Each row below holds a small network's activations on one input, seen along a few directions.
In each table, some parts of the input vary, and every possible input appears once, in random order.
Descriptions start from the smaller parts, as in this example, which fits no table here: line(6) and (point or (values(2) and ring(5)) or ring(11)).
Shared parts are said once, and a part with two or three values counts as separate values.
(in the rows, 128 means zero)

A family of inputs:
R1: [117 144 105 143 145 140 152 130 187 146 131]
R2: [ 63 141 102 103 187  79  74 182  31 116 216]
R3: [118 133 168  73 100 137 133 144 115 136 116]
R4: [139  95  93 131 131 114 143  99 140 109 114]
R5: [151 119 136 137  88 142  95 125 107 127 108]
R6: [121 119 122  96 134 138 151 119 163  91 147]
R7: [148 137 176 157 128 138 131 128 119 149 118]
R8: [142  94 142 108  90 108 129 133 101 150  90]
R9: [155 137  84 157 125 129 117  96 146  94 127]
R10: [ 98 136 155 134 108 153 143 147 134 167 107]
R11: [156 152 124 168 171 131 139 106 164 122 135]
What do these inputs look like to the network? -> point or (values(2) and ring(5))

A family of inputs:
R12: [171 143 152 191 118 162 169  98 218 151  79]
R13: [156 137 139 157 109 168 185  97 224 134  80]
R14: [147 133 130 135 106 170 192  95 227 128  88]
R15: [ 91 127 131  75 137  94  70 152  12  94 181]
R16: [181 106 142 143  69 154 167  91 186 133  56]
R17: [141 129  29 160 198  85 102 108 156  67 179]
R18: [203 113 165 193  84 148 138  91 176 158  52]
R19: [193 112 159 174  74 149 149  91 180 151  53]
R20: [ 69 110 127  80 129  79  90 173  17 148 155]
R21: [ 70 168 124  89 191 109  98 155  57 102 226]
R22: [ 67 119 125  97 124 108  65 183  10 138 167]
R23: [173 103 133 122  64 156 174  90 189 127  61]
R24: [ 64 136 126  76 206  99 109 175  60 120 219]
R25: [ 88  96 130  65 150  86  87 168  15 112 178]
R26: [ 48 154 119  93 183  94 118 181  62 157 199]
R27: [165 141 146 175 114 164 177  99 221 142  82]
R28: [188 109 149 159  73 151 158  94 183 141  55]
R29: [181 144 160 210 126 161 158  99 215 158  80]
R30: [ 98 137 145  96 138  94  46 181  23 124 173]
R31: [ 41 161 119 114 179 125  92 190  52 149 207]
R32: [159  98 128 100  63 160 180  83 191 123  63]
R33: [136 126 125 114 103 173 198  88 228 122  88]
R34: [166  89  33 145 143  70  72 102 106  59 139]
R35: [ 77 180 136 112 190 111  76 186  66 134 215]
What do these inputs look like to the network? -> values(2) and (point or ring(5) or line(6))
Which other rows agree with R33 in the values(2) part? List them by row number. -> R12, R13, R14, R17, R21, R24, R26, R27, R29, R31, R35
Change only the line(6) part in R16. List by row number the other rows that result. -> R18, R19, R23, R28, R32

A family of inputs:
R36: [ 60 129 195  92 117 132 129 198  51 194 147]
R37: [122 100 173 115  99 111  77 174  17 151 134]
R38: [170 122 181 114  51 173 189  97 171 163  54]
R39: [124 125 164 117  61 185 199 103 198 174  55]
R40: [176  92 123 124  36 132 160  95 150 137  37]
R41: [146  99 226  80  39 158 151 137  95 183  65]
R42: [ 82 127 110 100 162  91  49 160  20 114 182]
R43: [ 88 166  90 116 183 105  97 129 109  77 207]
R44: [161 175 149 187 134 173 143 113 210 160 114]
R45: [ 97 129  41 119 176  68  95 142  74  83 201]
R46: [152  69 167  92  26 117 123 136  74 158  46]
R47: [119 173 134 192 144 182 167 126 229 169 114]
R48: [103 139  59 123 190 141 163 121 211  91 169]
R49: [166 127 173 118  40 169 163  80 186 130  39]
R50: [155 103  21 131 162  89 128 113 163  57 149]
R51: [185 109  88 196 176 114 135  72 196 101 117]
R52: [165 170 142 199 121 170 152 110 208 127  99]
R53: [ 91 168  97 106 191 105 103 139 104 108 220]
R54: [ 47 160  79 113 201 111 139 156 115 115 223]
R55: [180 139 125 174 182 122 184  95 209 124 128]
R56: [167 142  93 198 118 133 116 111 188 134  97]
R57: [146  97 220  89  32 158 144 126 100 150  51]
R58: [102 129  60 133 186  98  77 123  85  82 208]
R59: [102  98 211  84  48 167 179 148 114 196  63]
R60: [ 69 161 146  73 173 103  77 176  33 141 197]
R61: [164 104  41 144 169 117 122 103 167  54 156]
R62: [180 110  70 184 169  87 141  84 192 102 110]
R63: [ 25 155 131  82 186 115 105 184  47 153 201]
R64: [134 141 109 178 193 133 191  99 234 135 129]
R65: [151  69 187 105  31 144 102 114  85 157  55]
R66: [173 141 116 184 177 127 163  76 219  95 118]
R67: [151 137  76 119 180 131 155 118 186  78 169]
R68: [152 135  68 130 172 130 150 106 191  48 157]
R69: [ 67 153 140  88 170 110  76 163  33 110 189]
R70: [179 137 112 213 121 157 125 105 184 131 102]
R71: [ 74 123  91  90 162  72  60 169   9 119 178]
R72: [104 137 205  94  99 122  81 177  46 148 129]
R73: [110 107 154  98  93  83  63 182  22 156 122]
R74: [102 134 211  87 112 129  93 183  37 182 145]
R75: [181  89 143 140  42 158 154  82 154 136  44]
What do these inputs look like to the network? -> line(5) and ring(8)
Changing only the line(5) part turns R54 into R45. The same change can be made to R39. Which row results? -> R40
Change only the ring(8) part in R51. List by row number the other rows that result. -> R37, R42, R58, R61, R65, R70, R75
Change only the line(5) part in R56. List by row number the other rows that result. -> R44, R47, R52, R70
Change only the line(5) part in R72. List by row number the other rows that result. -> R36, R37, R73, R74

A family of inputs:
R76: [183 110 161 152  61 181 184  75 220 154  32]
R77: [129 113 148 163 117 125  98 156  87 176 114]
R78: [147 136  90 132 137 118  82 111 111  80 155]
R79: [116  94  87 101 159  96 134 121 107  95 158]
R80: [126 137  96 182 159  93  96 136 126 141 136]
R81: [114 166 147 139 192 131 128 139 135 123 172]
R82: [198 121 111 183 104 169 203  81 251 114  73]
R83: [121  80 131  76 117 105 130 139  79 126 127]
R84: [145 113 144 111  93 125  79 136  83 103 118]
R85: [117 168 191 118 138 124 126 143 101 155 144]
R86: [ 72 144 137  78 107 139 139 158 101 151 139]
R87: [ 68 154  93 101 152 129 137 140 135 118 168]
What do these inputs look like to the network? -> values(2) and (point or ring(5))
Changing only the values(2) part turns R81 into R85. The same change can be made to R79. Which row results? -> R83
Change only the values(2) part in R82. List by row number the other rows that result. -> R76
